Each row below holds a small network's activations on one input, seen along a few directions.
Each table varies a few parts of the input and shows all the possible inputs, shuffled.
Descriptions start from the smaller parts, as in this example, which fits no table here: one of 3 separate values, together with either a single point or one of 11 places along a line or (one of 4 places along a line, together with one of 5 places around a ring).
Shared parts are said once, and a part with two or three values counts as separate values.

Other details of the inputs vary at random and push rows far along two fixed directions, the same in every table; ignore that.

Table:
x1: [ -2  39  24   7   0  34   6   0 -16   7  10 -10  42  -1  33 -16 -60]
x2: [-14 -71  -9 -22  15  14  33   1  -6  13  18  16  -8  27 -27  21  55]
x3: [  5  44  -8   3   9 -11 -17 -12  21  -2 -19  35 -14  21  12 -28 -31]
x4: [  5 -46  16 -16 -18  36  21 -10   0  10  13 -42  75   2  13  26   3]
x5: [  1  36   4  26  11 -32 -13   2  -1  -6  -8 -26 -30 -25   0 -21 -19]
x6: [-11   4 -22   6   3 -15 -51  14   4 -14 -21  21 -32  13 -60 -11  26]
x7: [-13  17 -14  21   4 -37   5  18   1  -3 -10  13 -41 -31 -25 -19   7]
x8: [ 15  42  33 -10  18  15  -1 -22 -20  15   5 -20  -1  21  31   5 -67]
x9: [  6  18  36  -6  -1  19  20   7 -11  17  25   2  38  22  37   1 -28]
x10: [  9 -57  27   1 -29  42  42   2  -1   2  16 -52  59 -17  40  39  13]
x11: [ 29  52  16 -19  -2  24  21 -30 -22   3  15 -17   9  22  28   9 -71]
x12: [-18   9 -27  23   6 -33 -13  31  11  -9  -5  50 -39 -19 -50  -4  30]
x13: [ -1 -54 -34   7 -16 -25  18  13   6   5  -1 -29 -12 -19 -27  24  67]
x14: [ 13  41  -1  -4  -2 -13  -5  -5  -5 -20  -8  20   0  24 -19   6 -20]
x15: [-10   6 -14  -5  -4  11 -19 -12   7   3 -19  12   6  -3   6 -25  -7]
x16: [  5  14 -25  11   2 -40 -14   0   2 -12 -19   4 -30 -29  13 -26 -17]
x17: [  2  35  11  27   2 -10 -25   5   2 -18  -9  -3 -23 -19 -10 -16 -19]
x18: [-10 -57 -31 -40   9   8   2  -9  16  19   6  26 -19  11 -13  20  63]
x19: [ -3 -74   9  -8 -18  28  15   3  11 -11  14 -18  35 -25  47   8  42]
x20: [ -9   1  10  -1  12 -16 -24   3   1   0  -4  17 -15  25 -29   7  35]
Each input here is: one of 4 separate values, together with one of 5 places along a line.
The inputs of x18 and x2 match in every part but the choice among 4 separate values. If x16 is changed in the same way as x18 into x2, which row does it become?
> x7
Change only the choice among 4 separate values in x15. List by row number the other rows that result.
> x1, x4, x6
Change only the choice among 4 separate values in x14. List by row number the other rows that result.
> x3, x9, x20

Table:
x21: [ -8 -11 -18   3   7 -11   5   2   1   4   2  25 -21   5 -38  14  33]
x22: [  8  36   5   7  -6  -7   1 -11  -5  -2  -4 -20 -10 -14  26 -15 -51]
x23: [ -2 -40  -6  -5   6  12  -3  -2   5   7   9   0  -1   4 -28  18  45]
x24: [ -1  -9   5 -10   3  17  17   2  -8   3  11   5  15   2  13   6  -7]
x25: [ -6 -56  11  -9  -9   6  13  16  -4  10   9 -33  24  -3   5  17  36]
x26: [-17  -5 -46  16  14 -34 -45   4  16 -17 -23  66 -61   0 -72  -9  62]
x27: [  4  -3  21  -2   0  -1   6   6  -6   1   8 -18  13  10   7   7  -3]
x28: [  1  10   3   7   5  -4 -14  -1  -2  -7   0   4 -14  -5 -13   4   6]
x29: [ -1  -8  -1  -3 -10  11   0  -4   3  -5  -9   4  16   7  10   1   4]
x30: [ -2 -49   1 -13 -15  17  15   8   7   5   5 -24  37  -6  17  11  33]
x31: [  5  43   7  17   0  -3   5   4  -2  -1   1   0   6 -13  29 -19 -44]
x32: [-11 -51  11  -9  -3  22   4   5   6   7  12 -24  30 -15  22  10  35]
x33: [  5  24   7  -3   5  18 -11  -6  -6   1   4   6   1   4  13  -8 -35]
x34: [  6 -13   1 -18   5   9  10 -10  -6   8   1  -1   6   3  15   0   0]
x35: [  3 -17   5  -9  -3   7   5  -3   5   6   3  -7   5   3  30   0  -8]
x36: [-11 -10 -16   7   3  -7  -2   7  10  -6  -3  30 -21   2 -21  -5  27]
x37: [ -3  40  -2  12   4 -24 -19   6   2  -2 -10  13 -17   1  -6 -24 -23]
x38: [  8  -4   5 -14   3  13  15  -8  -2  14   9 -18   5   6  15  10  -6]
x39: [ -9 -14 -15  -1  10 -16  -5   4   0   7  -1  16 -16  18 -42  10  41]
x40: [  6  31   2   2  -2  -9  -3  -7   6   2  -4  -9  -3 -10  32 -19 -43]
x41: [  0  27   7  -5   9   1  -3  -5 -10   2  -2   7   3  15   2 -14 -23]
x42: [ 12   6  11   0  -9   6   8  -3   0  -8   4 -19  21   5  14  10 -14]
x43: [  5  -6   1   5 -14   6   7   0  -5  -4  -2 -23  20  -9  10   5 -11]
x44: [  5  46 -19  10   9 -36 -20  -5   3 -14 -12  26 -51  -1 -26 -10  -9]
x45: [ -1   7 -14 -11   0   1  -6  -4   4  -4 -10  19   1   8 -17   0   1]
x46: [ -8   2   2  -2   2  -6  -9   9   4  -1  -7  12  -6  15  -9 -11   6]
x47: [  1  37  16  15  -4   7  -8  -6  -8  -5  -4 -20   0 -18  17 -12 -49]
x48: [  9  33   7  -1  -7   4   0 -15  -2   4  -2   0   9  10   2   3 -40]
x49: [ -4   9  -9  19   2  -9   8   8  -2  -7  -6   1 -15 -17 -15  -5  -3]
x50: [  4 -53  18  -7  -5  12  28  10  -1   5  21 -17  24  -6   9  25  40]
What do these inputs look like to the network?
> one of 5 separate values, together with one of 6 places around a ring
The inputs of x27 and x37 match in every part but the place on the ring of 6. If x28 is changed in the same way as x27 into x37, which row does it become?
> x32
Change only the choice among 5 separate values in x23. List by row number the other rows that result.
> x21, x38, x39, x48
